A small network was shown many inputs. Here are its activations along a few directions, one row for each input.
Each table varies a few parts of the input and shows all the possible inputs, shuffled.
Descriptions start from the smaller parts, as in this example, which fits no table here: one of 5 places around a ring, together with either a single point or one of 9 places along a line or (one of 3 separate values, together with one of 4 places along a line).
Shared parts are said once, and a part with two or three values counts as separate values.

Rows:
R1: 24 77 -8 25 -33 -3 5 22 0 -39 20
R2: 23 -56 2 12 -6 18 7 5 42 -24 38
R3: 5 13 -6 -19 61 42 -62 12 -5 29 8
R4: 12 -17 9 -25 55 20 -71 -5 -7 -18 9
R5: -32 3 13 11 -35 -41 38 28 -20 37 -27
R6: 17 -27 -14 20 -4 38 14 21 49 26 36
R7: -28 -6 -14 -64 17 -8 -44 1 -44 -30 -14
R8: -32 23 -32 -57 23 13 -35 19 -43 18 -17
R9: 19 23 3 51 -21 0 64 -47 31 32 -19
R10: 21 -6 18 46 -21 -19 55 -64 23 -20 -13
R11: -29 -26 31 2 -36 -61 29 8 -24 -11 -19
What do these inputs look like to the network?
Answer: either a single point or (one of 2 separate values, together with one of 5 places around a ring)
Which other rows does R5 become when the choice among 2 separate values takes its other values? List them by row number.
Answer: R11
Which other rows does R4 become when the place on the ring of 5 takes its other values? List them by row number.
Answer: R2, R7, R10, R11

Rows:
R12: 19 -63 -4 3 16 38 -11 15 49 11 38
R13: 48 38 12 62 -7 15 23 -21 38 -12 17
R14: 30 22 -26 19 16 60 -12 22 38 19 41
R15: -27 54 -1 -27 20 -8 -41 30 -46 28 -23
R16: -2 48 -12 34 -40 -14 64 -18 4 30 -27
R17: -38 -29 14 -24 -36 -57 18 10 -38 -36 -18
R18: -19 -36 14 20 -37 -33 71 -27 8 20 -23
R19: 12 37 -31 -36 46 45 -56 -8 -11 -12 13
R20: -38 -32 17 -38 24 -27 -36 25 -45 18 -24
R21: -19 55 -6 -15 -41 -38 12 17 -41 -24 -20
R22: 33 -47 34 49 -7 -8 23 -32 47 -20 20
R23: 0 -48 -11 -48 46 29 -56 -14 -4 -23 7
Changing only one part turns R16 into R19. The same change can be made to R18. Which row results?
Answer: R23
What do these inputs look like to the network?
Answer: one of 2 separate values, together with one of 6 places around a ring
Which other rows does R17 become when the choice among 2 separate values takes its other values? List them by row number.
Answer: R21

Rows:
R24: 1 -6 -25 -12 23 40 -33 37 15 32 22
R25: 20 -37 30 33 -12 -20 17 -23 32 -5 -2
R26: -2 -52 11 20 -30 -8 44 14 26 24 5
R27: -51 -30 24 -38 28 -33 -34 28 -62 -8 -11
R28: 28 8 2 -5 37 33 -52 2 16 3 14
R29: 14 58 8 25 -16 -18 6 -5 -7 6 -20
R30: -10 50 -11 11 -9 -5 31 -21 -20 25 -22
R31: -16 46 -9 9 -32 -11 32 31 -5 35 -8
R32: 8 57 -8 18 -28 -10 20 -1 -13 -38 0
R33: 2 1 -19 -17 45 48 -29 -12 6 18 7
R34: 27 9 -15 -14 28 35 -37 3 8 -37 37
R35: 13 -35 15 24 -27 -12 30 -23 26 -46 23
R36: -1 -46 9 19 -1 -7 45 -35 20 12 -8
R37: -33 -24 -10 -74 -6 -32 -40 4 -43 -21 -35
What do these inputs look like to the network?
Answer: either one of 2 separate values or (one of 3 separate values, together with one of 4 places along a line)
Which of the alternatives is R27?
Answer: one of 2 separate values
Which other rows does R36 become when the place on the line of 4 takes its other values? List them by row number.
Answer: R25, R26, R35
